These are the activations of a small neural network, seen along a few directions. Each row is one input.
In each table, some parts of the input vary, and every possible input appears once, in random order.
Descriptions start from the smaller parts, as in this example, which fits no table here: one of 4 places along a line, together with either a single point or one of 11 places around a ring or (one of 3 separate values, together with one of 8 places around a ring).
Shared parts are said once, and a part with two or three values counts as separate values.
(in the rows, 128 means zero)

Other details of the inputs shift rows strongly along two fixed directions, in all tables alike. That doesn't count.

Table:
x1: [127  97 132 164 143 115 127 114 153  96 174 151 133]
x2: [106 169 214 151 116 162  89 133 109  80 143 119 124]
x3: [164  61  72 115 105  72 135  86 186  95 159 172  90]
x4: [139 159 189 145 146 201 118 124  75 131 115 123 153]
x5: [101 181 179 133 136 166 112 190  70 138 101  86 155]
x6: [115 125 124 154 127 172 141 106 135 116 142 136 118]
x7: [175  71  77 120 155  99 112  87  99 144 103 171 128]
x8: [145  76  58  98 138  66 153 134 164 156 148 145 125]
x9: [196 103 125 123 163 124 107 113  71 137  94 167 153]
x10: [136  76  75  81  98  52 152 128 208 133 177 137  97]
x11: [ 92 104 146 177 120 142 163 102 207  90 229 130 125]
x12: [148 191 192 122 166 225  87 125   6 159  52 128 150]
x13: [165  55  83 116 156  97 133 100 156 124 159 164 119]
x14: [160 108 100 137 140 132 145  83 121 130 115 183 140]
x15: [148 122  78 105 141  99 114 136  74 180  67 142 141]
x16: [ 32 160 152 147 105 177 154 156 156 132 174  60 117]
x17: [ 75 190 170 123 130 193 133 166  94 155 119  78 136]
x18: [118 107 127 152 145 134 126 120 137  92 139 150 129]
x19: [ 76 139 135 157 122 110 143 164 160 115 171 108 139]
x20: [234 136 108  87 144 101  76  83  20 145   4 217 149]
x21: [ 80 130 111 140 122 110 153 162 155 114 140 119 131]
x22: [ 81 196 196 133  96 140 103 172 107 112 121  95 134]
x23: [110  88 112 145 127 146 148  87 166 123 178 130 113]
x24: [105 185 158 110 103 132 108 164  91 122  74 121 131]
x25: [136 145 105 132 123 106 154 121 119 160 124 148 160]
x26: [ 95 150 107 135 124 133 130 170 111 135 104 111 125]
x27: [124 151 112 103  94 110 116 153 113 134  87 128 112]
x28: [130 102  95 120 113 102 183 128 180 146 177 124 142]
x29: [ 29 164 153 158 102 164 175 161 182 103 180  80 127]
x30: [143 117 113 142 148 145 108 121  91 116  97 150 125]
x31: [185 143 178 158 184 149 110  98 159 137 107  60 119]
x32: [144 132 119 142 153  98 149 127 244 145 160  31 118]
x33: [192 151 146  93 140 142  57  98   6 153  21 162 133]
x34: [ 35 187 159 155 103 194 155 172 139 119 148  66 119]
x35: [ 87 133 195 125 117 167 106 139 155  78 181  92  92]
x36: [180  92  88  83 100  51 141 129 156 145 130 156 130]
x37: [148  74  54  83  93  43 140 111 177 149 137 149 106]
x38: [208  93 125  99 128  92 110  97 110 122 114 174 129]
Description of these inputs: one of 2 separate values, together with either a single point or (one of 3 separate values, together with one of 6 places around a ring).
The inputs of x38 and x36 match in every part but the choice among 2 separate values. If x2 is changed in the same way as x38 into x36, which row does it become?
Answer: x22
Change only the place on the ring of 6 in x21. List by row number the other rows that result.
Answer: x5, x8, x15, x19, x26
Change only the place on the ring of 6 in x11. List by row number the other rows that result.
Answer: x4, x6, x12, x14, x23

Table:
x39: [144 139 149 122 141 146 108 122 110 136 111 110 122]
x40: [123  79 119 142 124  93 154 119 227  97 203 111 108]
x41: [155 170 160 135 146 151 106 123  77 142  85 127 151]
x42: [106 179 121 114 118 126 133 175 106 170  87  87 142]
x43: [174  89  73 115 140  93 126  97 101 147 103 190 136]
x44: [138 118 114 118 126 134 121 113 112 125 114 151 118]
x45: [ 71 116 152 157  99 127 150 134 204  76 216 112 109]
x46: [ 97 160 188 142 119 158 103 156 110  93 130 103 123]
x47: [183  67  53 124 152  75 148  83 154 150 134 171 133]
x48: [ 70 158 181 156 132 193 126 144 147 101 159  69 108]
x49: [140 118 122 125 127 127 132 121 109 130 121 163 141]
x50: [ 99 150 177 124 118 168 102 142 103 111 122 107 115]
x51: [183 149 129 121 156 145 115 115  54 165  62 154 163]
x52: [109 102  54  97  93  55 169 148 179 148 145 138 123]
What is each input in this table made of?
Answer: one of 2 separate values, together with either a single point or one of 6 places around a ring
The inputs of x50 and x39 match in every part but the choice among 2 separate values. If x49 is changed in the same way as x50 into x39, which row does it become?
Answer: x51
Change only the choice among 2 separate values in x47. List by row number the other rows that result.
Answer: x43

Table:
x53: [154 149 113  88 122 121 129 133  76 170  78 154 150]
x54: [141 111 104  85 100  91 136 130 147 143 131 124 111]
x55: [122 143 165 165 146 164 123 137  98 102 128 133 148]
x56: [159 119  78 103 124  75 129 144 114 148  93 159 134]
x57: [ 96 172 196 150 134 217  96 126  90 106 115  96 108]
x58: [165 155 171 125 152 155  71 136  57 117  60 126 134]
x59: [ 88 163 131 135 130 162 118 164  60 149  89 125 151]
x60: [179 129  87  87 128  75 107 141  81 155  52 153 133]
x61: [ 79 166 210 184 121 172 131 140 148  80 184 100 144]
x62: [ 44 149 169 151  83 115 154 174 218  88 215  75 109]
x63: [110 108 132 144 134 159 141  94 162 103 166 130 106]
x64: [ 70 126 200 164 104 139 125 140 229  52 228  66  99]
x65: [123 150 172 150 152 164 109 138  97 101 116 128 139]
x66: [ 75 142 118 124 107 149 147 137 146 128 139 112 114]
x67: [153  93  52 120 120  62 163 131 142 146 125 179 150]
x68: [ 86 154 133 123 126 148 109 166  88 136 106 107 121]
x69: [141 171 193 146 134 153  91 130  98 109 113 122 142]
x70: [ 93 146 145 112  99 136 139 155 143 131 153 103 115]
x71: [ 72  97  89 128 117 106 154 146 177 120 175 122 116]
x72: [164 116  94  95 104  46 130 127 150 143 111 145 127]
x73: [123 103  89 120 102  51 170 130 206 125 176 149 132]
x74: [124  54  46 100 111  51 147 124 192 130 162 135  95]
x75: [147  76 113 125 144 115 105 105 141 112 137 135 103]
x76: [145 131 132 146 142 171 128  91  84 132 106 155 134]
x77: [115 158 108 123 114 156 135 130  77 158  83 141 142]
x78: [138 120  89  93 107 110 123 120 121 149  90 128 105]
x79: [155  98 120 119 131 136 111  87 138 118 120 134  95]
x80: [ 65 132 134 156  87 100 175 156 209 101 212 109 137]
x81: [140 157 179 148 139 142 111 120 112 108 125 135 150]
x82: [127  58  92 141 147 105 144  95 177 106 183 155 113]
x83: [154  94  49  95 108  84 146 103 145 158 114 163 111]
x84: [123 186 195 178 195 208 133 142 150 167 119   7 146]
x85: [154  93  56 106 125  56 155 131 149 144 118 173 138]
x86: [183  60  72 120 152  90 118  85 129 133 129 178 118]
x87: [112 191 163 119 115 174 124 158  48 160  80 125 160]
x88: [143 116 126 148 158 153 114 109  70 132 109 158 145]
x89: [ 92 142 198 145 122 185 120 134 151  92 184  91 109]
x90: [137 199 129 133 178 153 144 159 120 212  78  24 160]
x91: [175 121 131 127 141 144 130  93  87 141 117 169 152]
x92: [197 122 120 122 158 117  95 112  72 132  72 171 142]
x93: [171 136 152 115 148 156 111 102  79 140  99 156 144]
x94: [144  73 130 116 117 112 135  99 199 101 190 123  96]
What is each input in this table made of?
Answer: one of 2 separate values, together with either a single point or (one of 4 places along a line, together with one of 5 places around a ring)
The inputs of x79 and x78 match in every part but the choice among 2 separate values. If x63 is changed in the same way as x79 into x78, which row does it become?
Answer: x66
The inputs of x81 and x73 match in every part but the choice among 2 separate values. If x92 is changed in the same way as x81 into x73, which row does it become?
Answer: x56
A walk changes only the place on the ring of 5. It starts at x80 and steps to x67. List the rest of the walk in order.
Answer: x59, x77, x87
Change only the choice among 2 separate values in x65. List by row number the other rows that result.
Answer: x85

Table:
x95: [ 74 107 154 137  96 130 128 139 153  93 196 118 117]
x96: [116  69  72 136 100  91 145  95 192  94 168 154  93]
x97: [129  91 121 160 142 111 153 129 191 116 180 100 133]
x98: [214  94  97  74 145  86 116 117  81 152  79 184 146]
x99: [109 173 163 162 136 149 133 131 131 113 132 120 149]
x100: [112 117 140 130 126 141 143 132 113 127 151 145 142]
x101: [148 140  50  87 113  81 151 150  85 197  56 169 158]
x102: [119 115 122 126 132 150 137 128 105 134 142 149 128]
x103: [196 142 116 132 175 144  99 122  51 171  49 135 153]
x104: [137 169 163 126 116 153 128 128  81 136 105 157 151]
x105: [173 152 129 117 135 123 128 100  93 159  97 167 161]
x106: [145 152 144 108 128 157  76 130  18 150  67 156 136]
x107: [141  90 127 116 131  90 118 109 158 132 160 126 122]
x108: [166 159 146 113 162 153 103 117  27 175  61 155 174]
x109: [155  98  95 126 137  97 115  88 158 128 110 133 101]
x110: [ 73 123 143 139 106 176 156 122 158 104 173 115 103]
x111: [150 147 148 139 131  99 105 117 138 119 115 127 129]
x112: [206 118  24  81 131  44 156 126 109 222  55 147 155]
x113: [165 204 184 149 150 170 100 141  58 145  55 107 163]
x114: [121 126  76  94 108  50 140 144 159 172 115 104 118]
x115: [ 67 107 134 158 112 135 122 145 161  81 185 115 102]
x116: [113 143 181 144 138 170 129 144 128 133 152  79 141]
x117: [138  96  77 136 128 121 153  99 141 121 121 166 117]
x118: [102 182 181 158 162 182 105 149  62 129  94 108 164]
x119: [120 169 179 129 154 182  88 175  65 108  78 107 127]
x120: [149  75  74 119 144 102 153  93 158 149 167 161 129]
x121: [ 45 145 168 174 132 188 136 166 138  87 175  95 117]
x122: [110 153 173 107 120 187 115 145 115 103 114  99 102]
x123: [105 148 165 147 151 152  84 142 113 117 120  91 115]
x124: [132 166 174 132 124 141 115 158 125  92 114 120 132]
x125: [140  89  96 132 121  82 120 117 123 113 134 167 135]
x126: [ 98 108 150 130 129 132 114 125 168 118 180  94  98]
x127: [129 132 143 132 129 172 138 111 144 137 136  90 112]
x128: [113 121 130 149 139 133 138 139 111 116 131 147 147]
x129: [146  95  87 143 115  78 169 106 181 110 163 179 134]
x130: [167  66  85  91 132  92 141 120 160 123 157 157 107]
x131: [ 50 161 213 170 134 167  98 165 150  83 168  52 118]
x132: [163  97  82 129 102  59 133  99 152 110 139 185 132]
x133: [139  97 113 110 121 112 122  87 169 131 143 122  93]
x134: [123 160 185 116 110 149 124 153 136  99 141 115 126]
x135: [109  67  87 119  86 103 150  92 195 101 190 147  86]
x136: [203  86  45 119 173  82 128  86  96 172  82 197 152]
x137: [183 145 116 133 157 152 114 104  82 158  53 124 135]
x138: [ 29 166 123 137 104 135 170 182 185 140 172  66 131]
x139: [ 84 136 164 139  79 128 134 131 167  88 193 124 114]
x140: [ 49 176 129 118  79 127 127 189 112 138 117  88 125]
x141: [169  94 101 120 147 124 138 107 138 156 143 124 129]
x142: [149 179 165 114 147 184  88 148  46 119  30 122 124]
x143: [ 96  98  67  92  91  58 181 174 221 128 173 106 104]
x144: [ 87 119 130 139 122 162 156 104 177 118 179 109 108]
x145: [161 122 135 114 150 117 110 149  96 117  90 144 141]
x146: [105 140 125 153 143 162 136 110 136 118 125 117 123]
x147: [173  95 108 110 114  61 131  88 182 134 156 153 120]
x148: [117 189 209 149 122 184 125 145 119 128 134  77 141]
What is each input in this table made of?
Answer: one of 6 places around a ring, together with either a single point or (one of 2 separate values, together with one of 4 places along a line)
The inputs of x107 and x116 match in every part but the place on the ring of 6. If x109 is changed in the same way as x107 into x116, which row does it become?
Answer: x137
The inputs of x128 and x97 match in every part but the place on the ring of 6. If x110 is changed in the same way as x128 into x97, which row does it become?
Answer: x127
Which other rows agree with x144 in the place on the ring of 6? List them by row number.
Answer: x99, x105, x108, x118, x120, x136, x138, x146
Which other rows agree with x139 in the place on the ring of 6? List them by row number.
Answer: x95, x96, x106, x115, x125, x132, x135, x140
